A small network was shown many inputs. Here are its activations along a few directions, one row for each input.
Each table varies a few parts of the input and shows all the possible inputs, shuffled.
Descriptions start from the smaller parts, as in this example, which fits no table here: values(2) and (point or line(11) or (ring(5) and line(6))).
Shared parts are said once, and a part with two or three values counts as separate values.
In the rows, 128 means zero.

Other details of the inputs shift rows strongly along two fixed directions, in all tables alike. That doesn't count.
To show where, the next rows are all for the same input, with only those details redrawn:
[122  87 106  81 111  78  80 150 143 134 151]
[117  87 105  73 122  67  67 155 145 123 153]
[117  86 104  74 123  69  67 155 142 124 151]
[133 117  71 128 113 159 193 116  89 103 127]
[123 120  55 109 165 121 129 155  84  68 136]
[116  83 103  72 126  70  65 152 141 124 151]
[123 120  55 103 176 113 116 162  82  62 137]
[126 120  55 109 165 122 128 156  84  66 136]

Rows:
row 1: [101 135  70 127 158 163 103 177  98  64 140]
row 2: [ 96 185 112  96 185 158 123 184 110  76  89]
row 3: [167 135 141 206 160 145 200 109 100 129 126]
row 4: [135 106 186 158 168  82  65 152 147 156 150]
row 5: [123 167  97  89 200 146 102 172 107  71  74]
row 6: [117 195 134 174 109 178 179  90 109 109  71]
row 7: [133  99 176 147 186  63  57 129 163 137 155]
row 8: [136 159 107 107 144 183 183 103 125 104  69]
row 9: [131 140 198 123  70 125 117  84 144 174  75]
row 10: [141 176 131 154 126 156 174  76 112  88  69]
row 11: [142 133 141  59 135  87  79 152 169 139  85]
row 12: [126  82 148 109  50 160 124 120 153 167 137]
row 13: [138  90 121  84 104  95  70 164 148 126 148]
row 14: [ 91 158 126 157 147 136 105 170  66  43 149]
row 15: [137 133 116 183  85 171 181  78  88  82 126]
row 16: [136 122  97 143 239 144 138 161 127  96 141]
row 17: [135 129 102 168  96 133 187  85  68  91 125]
row 18: [ 99 109 172 122 175 113  89 191 178 173 168]
row 19: [123 112 193 194 104 126 132 101 174 199 147]
row 20: [154 144 186 124  59 106 142  73 152 171  75]
row 21: [134 139 167 116  77  82 137  68 147 175  80]
row 22: [133 136 131 181  85 184 178 101  66  93 122]
row 23: [171 229 111 146 119 181 174  56  72 154 192]
row 24: [138 116  75 138  94 169 214 105  96 114 126]
row 25: [153 122  94 174 167 162 238 114 126 157 129]
row 26: [149 100 169 148  28 114 137  86 132 153 135]
row 27: [123 131 123  58 142  71  85 136 166 148  90]
row 28: [132  82 134 117  42 157 140  92 172 162 141]
row 29: [150 183 110  44 155 104  43 129 145 182 217]
row 30: [ 93 165 191 107 121  87  61 150 145 128 101]
row 31: [149  98 174 180 106  87 168  73 160 205 141]
row 32: [146  87 177 148 108 162 162 123 184 220 139]
row 33: [ 99 178  87  98 202 149  99 171 117  73  82]
row 34: [127 137 112 189 166 199 197 138 144 150 135]
row 35: [ 97 147 101 158 161 128  77 154  70  40 138]
row 36: [103 124 199 162 162  82  74 169 153 157 164]
row 37: [161  86 166 136 119 129 165 124 182 208 144]
row 38: [ 94 101 161 119  35 170 147 131 159 173 153]
The inputs of row 21 and row 27 match in every part but one. If row 9 is changed in the same way as row 21 into row 27, which row does it become? -> row 5
What do these inputs look like to the network? -> values(2) and (point or (values(3) and line(6)))
Change only the values(3) part in row 5. List by row number the other rows that result. -> row 12, row 32
Change only the values(2) part in row 13. List by row number the other rows that result. -> row 26
Change only the line(6) part in row 31. List by row number the other rows that result. -> row 3, row 4, row 7, row 19, row 36
Change only the values(2) part in row 36. List by row number the other rows that result. -> row 18

Rows:
row 39: [129 143  88 136 223 142 129 166 101  87 129]
row 40: [124 132  83 118 203 132 122 178 106  80 125]
row 41: [141 109 172 122 117 106 107 123 187 207 150]
row 42: [130  84 196 153  45 115 137  86 186 214 154]
row 43: [129 181  75 118 158 161 154 125  59  46  92]
row 44: [123 131 207 121  93  88  87 107 181 201 123]
row 45: [126 122 101 160 153 141 150 144  88  84 132]
row 46: [128 159 145 156 125 154 165 106 122 126  97]
row 47: [109 128 151  91 156  64  36 164 150 108 109]
row 48: [139 119 100 146  69 166 187  85  97 122 138]
row 49: [148 135 144 194 118 168 193  97 109 147 145]
row 50: [129 114 122 157  57 175 201  91 111 141 138]
row 51: [125 108 100  54 150  76  45 166 149 119 149]
row 52: [108 134 138  75 140  69  29 159 146 104 115]
row 53: [131 122  99 119 112 165 176 125 128 133 125]
What do these inputs look like to the network? -> values(3) and line(5)
The inputs of row 50 and row 52 match in every part but the values(3) part. If row 42 is changed in the same way as row 50 into row 52, which row does it become? -> row 46
Change only the line(5) part in row 41. List by row number the other rows that result. -> row 39, row 40, row 51, row 53

Rows:
row 54: [125 104 176 130 159  61  43 159 168 161 161]
row 55: [140 127 186 172  94 156 181  86 162 199 122]
row 56: [134 122 158 133  57 148 177  82 148 178 108]
row 57: [114 152  69  83 241  80  36 205  92  42 147]
row 58: [124 162  94 146 164 170 167 138  82  67 103]
row 59: [142 113 170 165  98 157 184  95 167 204 137]
row 60: [116 124 151  80 124  64  33 147 160 147 138]
row 61: [128 160  92 144 168 163 167 136  80  67 101]
row 62: [131 149  75 137 169 163 179 140  82  79 116]
row 63: [123 100 139  76 127  67  42 147 171 153 146]
row 64: [131 147  75 140 169 169 176 142  84  74 114]
row 65: [137 118 154 139  48 151 169  81 141 175 139]
row 66: [122 148  86 156 161 167 167 140  73  62 121]
row 67: [123  99 146  91 118  59  34 144 158 141 149]
row 68: [134 105 152 147  53 149 171  87 146 168 126]
row 69: [133 165  89 143 165 162 165 124  81  73 106]
row 70: [115  98 140  79 131  74  40 165 168 145 142]
row 71: [132 108 150 143  56 142 173  86 141 171 128]
What do these inputs look like to the network? -> values(3) and (point or line(5))
List by row number the other rows that have the values(3) part in common with row 69. -> row 55, row 56, row 58, row 60, row 61
